These are the activations of a small network on made-up records, seen along a few directions, one row for each record.
Each row is followed by the record's values for the fields Lun, Sop, Bafo, Bana, Gid, Sekiv, Kovut.
Not every record has every field; a missing one is left out.
Other fields move the rows too, some of them a lot.
In the rows, zero is written as 500.
Random noise pushes rows far along 24 fixed directions. That doesn't count. These rows show it; they differ only by the noise:
[341 442 503 573 551 474 588 328 361 381 693 468 859 586 357 346 607 652
 531 462 631 416 568 537 479 581 464 601 333 241 532 760 508 594 591 552
 446 315 668 549 549 652 621 384 510 535]
[601 561 647 668 584 566 538 865 533 570 620 322 703 561 472 420 370 258
 613 493 445 586 636 420 482 706 566 314 517 443 273 587 407 564 838 670
 345 488 303 406 728 381 588 532 583 585]
[645 413 460 305 333 521 536 322 738 501 263 382 466 549 555 371 688 630
 594 459 577 343 494 379 661 374 285 405 477 499 393 433 494 361 662 462
 478 556 496 327 422 607 379 425 402 483]
[421 586 267 531 480 781 499 667 516 631 639 350 434 451 703 783 515 614
 442 496 462 398 600 411 446 388 532 493 419 344 521 276 450 262 363 744
 314 470 397 758 706 314 405 551 693 632]
[436 561 455 649 791 620 330 507 346 436 564 570 571 332 347 434 505 607
 218 534 617 734 461 572 408 359 620 587 502 511 566 722 519 432 394 366
 390 495 368 701 492 591 726 528 444 690]
[324 300 660 565 521 418 419 431 335 747 577 569 343 622 595 334 653 448
 312 456 618 468 476 599 644 544 596 424 473 547 443 534 488 631 445 371
 685 241 551 504 600 267 519 592 472 521]
[654 498 514 616 270 609 557 697 428 502 573 495 671 508 617 654 349  96
 567 658 294 512 560 618 480 677 758 563 408 525 511 236 471 457 637 514
 523 539 572 539 674 409 277 475 446 537]
[374 574 487 486 550 431 462 695 518 629 528 510 510 614 325 704 359 683
 544 275 572 513 411 579 245 591 770 489 414 602 565 646 560 678 428 464
 728 710 500 490 401 388 415 561 459 546]
[591 364 626 341 130 619 503 472 710 412 448 422 611 617 589 713 470 436
 682 403 333 615 470 444 698 622 416 306 593 331 350 580 513 550 644 604
 534 491 647 493 170 428 357 531 722 640]
[589 517 365 524 480 501 568 448 567 813 601 527 429 555 448 360 539 759
 554 490 718 693 473 671 403 406 691 509 459 302 604 751 550 742 578 385
 670 195 645 410 443 669 496 426 268 345]
[455 422 510 537 627 756 371 583 471 722 662 564 625 606 604 606 646 427
 308 496 423 440 450 592 283 521 810 491 454 598 499 485 605 393 443 638
 492 361 453 519 401 439 424 644 643 724]
[477 655 118 727 656 510 675 544 487 446 419 517 672 336 490 486 631 157
 336 695 458 652 507 525 399 445 420 409 448 574 650 366 433 452 562 514
 389 632 349 559 373 398 455 680 378 336]
[433 746 432 462 286 605 733 852 403 583 578 350 591 765 575 776 264 426
 570 580 511 489 508 724 418 666 687 218 363 656 631 761 281 503 474 347
 785 550 775 704 227 497 308 334 485 430]
[475 586 408 617 493 437 517 465 400 589 450 537 455 429 547 759 487 594
 579 509 387 368 554 462 562 511 512 500 526 445 565 539 524 579 594 437
 588 605 599 600 385 460 545 487 381 554]
[503 416 413 381 443 714 508 397 571 651 310 524 708 411 624 363 405 434
 541 484 410 421 488 362 519 389 413 333 636 465 693 629 395 556 587 494
 610 518 598 572 242 412 487 545 553 468]
[713 299 700 751 317 543 403 570 330 545 436 539 537 271 717 573 451 329
 397 698 597 508 425 604 352 415 614 726 449 645 552 412 630 422 632 403
 740 647 529 463 566 453 264 319 380 565]
[733 546 366 441 506 563 488 421 396 681 279 550 403 461 603 496 426 682
 578 443 587 280 678 461 624 507 436 632 634 488 726 282 470 540 416 484
 402 401 493 665 516 367 493 549 697 507]
[481 564 488 533 704 323 457 701 462 641 371 429 235 646 334 647 526 757
 519 415 773 437 385 556 376 560 646 603 459 635 342 703 620 571 586 305
 711 680 333 328 483 476 440 369 352 487]
[617 469 483 181 468 539 413 436 489 602 508 505 421 514 581 371 461 495
 574 503 537 426 576 573 523 615 442 624 427 469 398 400 541 429 697 481
 573 339 541 575 678 567 506 348 643 496]
[596 353 695 386 568 516 435 438 380 386 363 511 426 589 559 557 391 252
 653 549 262 322 529 390 640 622 443 598 653 521 484 359 738 519 586 608
 577 479 637 549 622 485 571 395 651 610]
[342 536 649 542 309 247 469 411 451 639 588 434 360 398 620 299 343 791
 615 495 499 661 559 506 418 386 333 435 720 542 380 563 381 611 379 464
 390 318 490 469 622 554 634 633 546 422]
[243 264 547 514 290 373 443 426 473 537 459 428 665 401 465 467 371 428
 430 419 616 841 372 648 652 548 364 464 699 489 545 610 382 833 450 138
 578 570 401 661 451 377 447 646 464 358]
[718 580 490 202 616 482 492 481 651 293 364 561 577 428 282 187 315 476
 565 286 534 590 547 316 686 373 472 392 477 464 671 607 363 444 442 440
 493 660 521 442 582 472 687 617 425 521]
[542 568 663 126 608 465 565 569 587 372 447 382 430 826 528 609 428 408
 640 506 326 161 502 384 745 576 369 375 632 643 428 584 452 350 437 466
 508 549 562 395 414 662 602 377 609 470]
[401 642 312 462 537 435 643 504 440 436 510 305 715 480 515 559 504 547
 603 634 444 404 482 543 280 391 442 477 446 689 551 612 506 291 593 379
 486 702 551 509 530 851 475 437 257 468]
[600 548 284 395 509 461 584 502 445 481 482 470 550 411 656 517 630 384
 438 666 629 632 443 639 443 435 409 546 526 667 564 540 429 268 470 323
 466 519 426 457 349 657 397 582 494 375]

[488 471 457 547 557 401 605 487 319 477 475 479 458 491 621 540 566 452
 429 599 680 488 478 574 600 455 376 542 592 594 691 562 437 484 306 337
 533 475 521 544 424 522 491 518 505 343]
Lun=v2, Sop=b1, Bafo=d2, Bana=g1, Gid=z1, Kovut=s1
[864 297 619 603 611 517 500 504 682 606 239 382 465 573 366 163 686 492
 381 308 825 481 535 468 610 280 511 435 486 713 740 168 667 584 396 471
 443 567 310 343 825 435 397 637 253 518]
Lun=v2, Sop=b1, Bafo=d1, Bana=g1, Gid=z3, Kovut=s2
[400 386 708 392 151 492 457 427 612 269 513 494 709 525 416 794 390 679
 588 210 482 465 448 485 640 594 436 425 442 440 609 587 451 636 364 473
 608 794 686 629 237 476 403 482 582 631]
Lun=v1, Sop=b1, Gid=z4, Sekiv=k2
[306 485 597 611 346 617 450 596 396 585 374 488 465 554 474 552 510 813
 749 225 661 382 515 415 378 652 670 379 477 619 590 559 381 608 350 531
 486 692 609 505 466 590 456 463 403 622]
Lun=v5, Sop=b1, Bafo=d2, Gid=z2, Kovut=s2
[386 498 425 271 559 522 516 539 446 504 460 476 518 623 459 514 451 582
 578 317 619 416 535 408 773 653 437 425 530 323 478 754 290 538 486 398
 523 462 502 584 415 310 586 530 696 505]
Lun=v3, Gid=z1
[371 330 618 280 419 512 296 416 319 555 491 706 576 564 426 263 383 297
 601 412 373 531 415 635 428 745 903 648 446 666 449 458 508 541 529 285
 669 455 655 455 721 571 474 541 362 620]
Lun=v2, Sop=b2, Bafo=d2, Bana=g1, Gid=z4, Sekiv=k2, Kovut=s1
[386 484 582 375 456 214 431 375 431 511 728 779 330 363 505 338 532 431
 553 361 395 357 588 399 605 576 567 625 235 337 408 328 378 503 521 550
 672 477 640 360 897 277 610 575 357 441]
Lun=v2, Sop=b1, Bafo=d1, Bana=g1, Gid=z4, Sekiv=k1, Kovut=s2
[434 718 374 574 444 327 558 371 398 495 511 498 447 392 507 618 503 929
 512 437 538 336 612 502 475 341 410 506 457 583 670 484 403 423 290 407
 407 614 580 634 470 599 572 574 388 539]
Lun=v1, Sop=b2, Gid=z4, Sekiv=k2
[430 571 640 582 562 455 669 873 255 542 721 453  91 853 697 843 432  88
 827 644 226 481 566 480 791 894 734 381 713 431 350 468 452 570 389 601
 457 229 655 397 749 493 590 483 545 399]
Lun=v1, Sop=b1, Gid=z4, Sekiv=k1
[576 458 460 630 841 528 441 566 626 554 521 530 373 344 432 652 552 404
 339 580 504 390 431 370 517 346 462 643 431 302 515 490 717 585 721 575
 671 670 328 444 612 426 597 277 307 402]
Lun=v1, Sop=b1, Gid=z1
[385 266 518 613 492 468 471 290 415 292 330 481 730 389 442 455 713 316
 470 462 509 456 475 438 585 566 307 524 453 538 512 372 619 521 658 483
 465 720 485 557 525 495 474 528 413 590]
Lun=v3, Gid=z1
[600 580 224 346 668 734 457 545 533 902 543 460 612 293 587 218 342 606
 495 414 564 524 686 406 623 390 485 385 604 279 635 619 227 522 680 399
 369 306 343 703 734 385 700 643 540 469]
Lun=v3, Gid=z4, Sekiv=k1
[535 462 509 547 354 714 478 557 221 484 465 455 582 414 566 362 360 469
 582 502 671 536 659 527 781 657 544 524 457 348 587 573 258 496 574 306
 437 386 619 813 763 497 573 314 482 597]
Lun=v2, Sop=b1, Bafo=d2, Bana=g1, Gid=z4, Sekiv=k2, Kovut=s1
[572 595 580 414 458 358 710 549 653 334 677 466 564 711 426 618 513 547
 550 382 546 305 564 473 749 493 462 427 425 422 708 470 331 539 197 525
 417 542 589 361 491 573 523 521 438 317]
Lun=v1, Sop=b1, Gid=z1
[512 545 300 347 637 510 393 616 383 479 529 570 288 421 388 372 546 371
 576 438 620 754 467 575 418 613 802 624 243 497 373 477 565 335 641 408
 606 525 488 483 889 558 530 479 267 595]
Lun=v2, Sop=b1, Bafo=d2, Bana=g1, Gid=z3, Kovut=s1
[581 345 715 659 280 578 545 473 453 525 708 460 762 678 610 590 538 448
 455 479 475 454 619 616 582 663 520 491 476 334 508 436 567 644 501 729
 422 186 622 597 423 322 398 560 857 645]
Lun=v1, Sop=b2, Gid=z3
[192 528 449 531 508 477 412 453 519 374 403 626 432 431 380 599 469 361
 376 510 213 576 289 466 258 397 676 374 362 705 458 504 633 437 479 487
 787 834 618 525 345 406 430 555 249 618]
Lun=v1, Sop=b2, Gid=z4, Sekiv=k1
[405 564 653 501 297 339 552 422 534 171 562 539 367 563 424 356 641 427
 356 513 581 592 522 614 527 598 311 385 216 641 354 287 442 405 390 593
 479 509 588 521 508 509 451 413 546 449]
Lun=v1, Sop=b1, Gid=z4, Sekiv=k1
[695 482 277 346 611 567 515 371 718 656 390 647 652 640 308 329 577 538
 571 408 500 538 448 572 396 564 724 628 615 468 612 416 570 660 486 484
 355 344 398 256 323 612 405 714 509 376]
Lun=v2, Sop=b1, Bafo=d2, Bana=g1, Gid=z4, Sekiv=k1, Kovut=s1
[663 675 510 565 592 560 469 601 688 471 416 507 563 438 311 535 281 443
 442 531 404 644 562 495 650 520 431 414 648 421 534 526 421 725 614 419
 372 582 328 619 347 516 685 437 470 437]
Lun=v2, Sop=b1, Bafo=d2, Bana=g1, Gid=z1, Kovut=s1
[409 314 382 422 518 423 556 313 396 334 304 346 705 438 427 323 618 533
 537 443 737 315 514 440 581 515 213 664 407 492 538 413 522 433 631 375
 462 682 431 563 745 522 413 409 465 441]
Lun=v3, Gid=z2
[608 516 307 467 537 597 525 403 362 611 222 551 214 592 561 495 747 554
 757 467 582 458 627 431 664 712 423 494 580 412 454 397 570 532 624 571
 412 280 603 555 430 523 530 459 591 554]
Lun=v2, Sop=b1, Bafo=d1, Bana=g2, Gid=z4, Sekiv=k2, Kovut=s2
[310 422 505 632 523 645 519 565 399 502 288 539 617 445 384 471 291 395
 591 449 553 330 468 362 555 609 531 502 465 373 722 612 409 812 604 426
 751 742 613 648 496 364 519 206 323 367]
Lun=v5, Sop=b1, Bafo=d2, Gid=z1, Kovut=s2
[390 369 616 684 368 459 503 380 511 222 537 457 176 350 561 606 636 512
 362 597 598 743 424 467 672 315 200 506 492 347 478 374 618 491 292 590
 483 495 559 633 584 524 520 345 461 430]
Lun=v3, Gid=z4, Sekiv=k1
[335 309 356 540 352 698 470 349 522 557 381 596 465 529 659 546 698 270
 324 712 434 369 349 557 390 521 533 641 364 460 415 240 625 446 572 605
 662 417 533 521 323 327 189 337 572 420]
Lun=v5, Sop=b1, Bafo=d2, Gid=z3, Kovut=s2
[580 437 623 327 798 329 480 471 509 420 537 513 330 627 399 508 631 496
 375 354 670 388 489 532 655 508 375 531 480 629 629 442 656 537 328 472
 573 536 446 476 592 535 631 524 549 441]
Lun=v1, Sop=b1, Gid=z2
[657 281 753 465 211 483 434 475 581 724 565 455 576 300 714 396 366 421
 608 545 532 594 500 614 459 506 372 513 623 555 530 433 502 687 734 386
 644 494 530 455 631 687 419 370 411 330]
Lun=v3, Gid=z2
[531 423 576 507 426 445 530 653 757 525 538 312 559 599 400 602 312 411
 393 535 565 494 436 614 433 532 395 640 468 460 432 264 629 722 580 541
 571 585 258 514 663 350 293 324 599 275]
Lun=v2, Sop=b1, Bafo=d2, Bana=g1, Gid=z3, Kovut=s1
[302 404 373 444 451 348 386 430 555 439 368 552 407 530 357 477 674 586
 491 416 588 718 301 513 497 591 611 605 539 496 132 581 460 448 520 306
 414 580 248 231 380 399 360 705 465 534]
Lun=v1, Sop=b1, Gid=z1
[174 495 237 365 535 630 482 412 500 647 522 669 420 446 606 617 778 295
 487 356 481 607 468 578 537 683 456 251 450 589 755 351 404 652 339 516
 555 531 601 732 258 567 575 661 427 359]
Lun=v2, Sop=b1, Bafo=d2, Bana=g1, Gid=z1, Kovut=s1
[819 419 503 386 623 462 414 547 473 683 247 494 384 525 505 563 419 584
 530 356 629 395 529 437 760 473 551 582 695 543 588 526 544 547 525 276
 571 559 368 470 506 271 484 633 558 599]
Lun=v2, Sop=b2, Bafo=d2, Bana=g2, Gid=z3, Kovut=s1
[592 447 493 621 344 449 523 509 446 405 494 530 513 540 581 503 709 378
 394 631 630 605 477 591 636 617 520 581 424 436 223 522 403 342 600 439
 399 368 385 332 350 345 333 539 616 547]
Lun=v3, Gid=z3
[514 321 425 567 381 671 536 435 525 507 381 521 744 213 664 434 392 420
 423 575 572 435 430 290 639 276 351 531 540 225 666 723 306 493 610 425
 666 631 517 521 349 239 403 413 487 389]
Lun=v2, Sop=b1, Bafo=d2, Bana=g1, Gid=z4, Sekiv=k2, Kovut=s1
[260 529 422 642 536 437 639 301 548 496 437 505 554 563 443 435 616 635
 424 545 490 177 532 330 747 424 268 419 475 263 512 617 332 650 529 473
 484 462 533 486 345 390 599 365 387 320]
Lun=v1, Sop=b2, Gid=z4, Sekiv=k2
[349 537 582 530 458 463 448 566 579 623 547 483 347 433 629 463 604 328
 486 527 434 812 465 587 342 603 332 151 551 712 317 530 533 600 660 619
 562 469 461 526 302 571 594 565 543 462]
Lun=v3, Gid=z3
[557 505 466 335 314 504 603 520 503 312 310 510 779 467 506 361 390 359
 723 361 554 296 593 366 490 693 371 498 372 561 624 357 304 447 551 611
 490 756 560 463 495 375 360 493 651 429]
Lun=v2, Sop=b1, Bafo=d2, Bana=g1, Gid=z3, Kovut=s1

Which values does each new row have?
[206 472 379 311 341 662 489 494 430 450 555 495 583 697 502 527 410 436
 480 577 424 494 402 648 403 665 669 609 429 471 397 475 417 420 371 454
 507 352 572 636 470 484 317 410 681 482]
Lun=v1, Sop=b1, Gid=z3
[292 422 604 591 616 351 447 458 547 370 607 636 283 440 328 490 579 652
 522 273 533 563 404 294 408 410 563 503 357 309 455 586 630 594 364 747
 644 617 582 326 619 338 597 563 407 533]
Lun=v3, Gid=z2
[444 346 446 396 369 556 401 271 634 519 490 628 681 478 454 635 718 590
 381 384 538 363 428 569 543 511 497 642 358 416 564 393 530 551 502 418
 574 597 517 525 280 506 358 480 451 530]
Lun=v2, Sop=b1, Bafo=d1, Bana=g1, Gid=z1, Kovut=s2
[352 560 410 385 489 430 466 283 461 662 355 592 500 510 489 273 544 669
 358 513 537 252 492 551 596 388 497 441 451 667 554 573 293 464 470 160
 601 496 540 526 373 530 544 481 268 439]
Lun=v3, Gid=z3
[570 745 350 302 687 408 573 550 541 489 533 539 429 534 486 638 422 435
 591 515 204 322 575 414 453 511 505 421 501 592 493 441 512 336 558 583
 500 605 535 473 487 513 590 619 531 503]
Lun=v3, Gid=z2
[542 439 382 574 435 559 584 683 422 490 625 514 641 335 704 909 348 101
 538 572 283 511 514 484 503 541 536 640 589 431 769 198 495 509 361 596
 517 675 481 655 642 255 323 672 613 402]
Lun=v2, Sop=b1, Bafo=d1, Bana=g1, Gid=z4, Sekiv=k1, Kovut=s2
[314 457 521 428 341 556 533 532 493 298 498 546 713 561 440 588 363 245
 549 518 375 498 426 547 389 765 488 529 378 472 458 485 494 593 594 604
 649 624 613 591 340 397 355 356 684 440]
Lun=v1, Sop=b1, Gid=z4, Sekiv=k2
[484 600 495 347 452 330 562 574 363 399 589 447 387 477 601 547 393 608
 699 525 547 474 509 519 322 506 472 639 501 630 506 495 469 305 338 511
 488 564 565 417 680 685 472 476 559 421]
Lun=v1, Sop=b2, Gid=z2
[503 459 541  96 563 199 435 270 656 553 595 492 333 656 430 237 536 662
 518 534 384 460 362 542 413 320 569 590 430 529 125 689 700 310 697 375
 715 313 558 139 636 659 522 508 362 516]
Lun=v3, Gid=z3
[654 632 387 267 418 364 502 470 714 410 732 648 388 497 366 582 360 368
 433 551 302 718 458 634 599 471 688 601 267 234 376 488 562 496 633 450
 718 402 621 458 546 418 489 473 380 438]
Lun=v2, Sop=b1, Bafo=d2, Bana=g1, Gid=z3, Kovut=s1
[546 411 650 333 609 532 339 438 326 340 476 675 317 210 613 327 470 389
 568 450 674 795 482 459 455 557 269 520 540 508 612 690 586 518 499 623
 674 473 644 633 416 632 774 360 710 503]
Lun=v1, Sop=b1, Gid=z3
[517 493 700 717 515 489 518 506 639 527 577 424 252 598 551 580 554 478
 376 669 417 653 478 494 661 404 333 327 650 342 310 599 640 675 557 638
 498 233 491 494 327 482 637 368 554 461]
Lun=v2, Sop=b1, Bafo=d2, Bana=g1, Gid=z3, Kovut=s1
[338 562 352 567 433 440 559 520 506 543 371 374 431 582 495 687 487 621
 580 498 434 721 418 545 373 531 435 333 693 581 378 634 590 581 500 504
 477 504 465 563 190 436 414 678 639 545]
Lun=v3, Gid=z4, Sekiv=k2
[412 358 604 487 655 526 477 500 534 581 642 465 536 570 531 594 606 366
 423 440 479 275 513 521 461 590 419 525 418 535 595 287 693 627 532 675
 579 523 476 573 677 508 516 418 554 440]
Lun=v1, Sop=b1, Gid=z4, Sekiv=k1
[501 548 394 274 480 594 494 491 522 340 612 513 716 551 418 445 436 320
 638 382 251 727 507 562 273 559 732 400 406 613 578 407 630 340 430 688
 421 498 670 567 597 644 500 772 552 726]
Lun=v3, Gid=z3
[191 457 349 472 453 459 571 386 494 350 686 473 505 726 311 500 563 576
 449 418 480 582 468 527 569 541 623 581 292 153 364 490 553 534 344 622
 466 248 615 590 671 277 447 571 589 552]
Lun=v2, Sop=b1, Bafo=d2, Bana=g2, Gid=z3, Kovut=s1
[482 405 526 300 440 522 434 420 559 513 312 577 323 590 408 317 597 476
 723 267 471 535 473 393 613 628 620 330 470 560 438 452 516 536 560 478
 577 554 632 363 580 545 508 580 331 585]
Lun=v1, Sop=b2, Gid=z4, Sekiv=k1
[314 587 537 564 402 416 487 522 476 648 632 472 674 561 482 366 491 557
 447 409 382 544 539 589 522 514 703 240 542 732 451 555 224 485 392 273
 323 490 439 465 545 537 553 846 302 603]
Lun=v5, Sop=b1, Bafo=d2, Gid=z4, Sekiv=k2, Kovut=s2
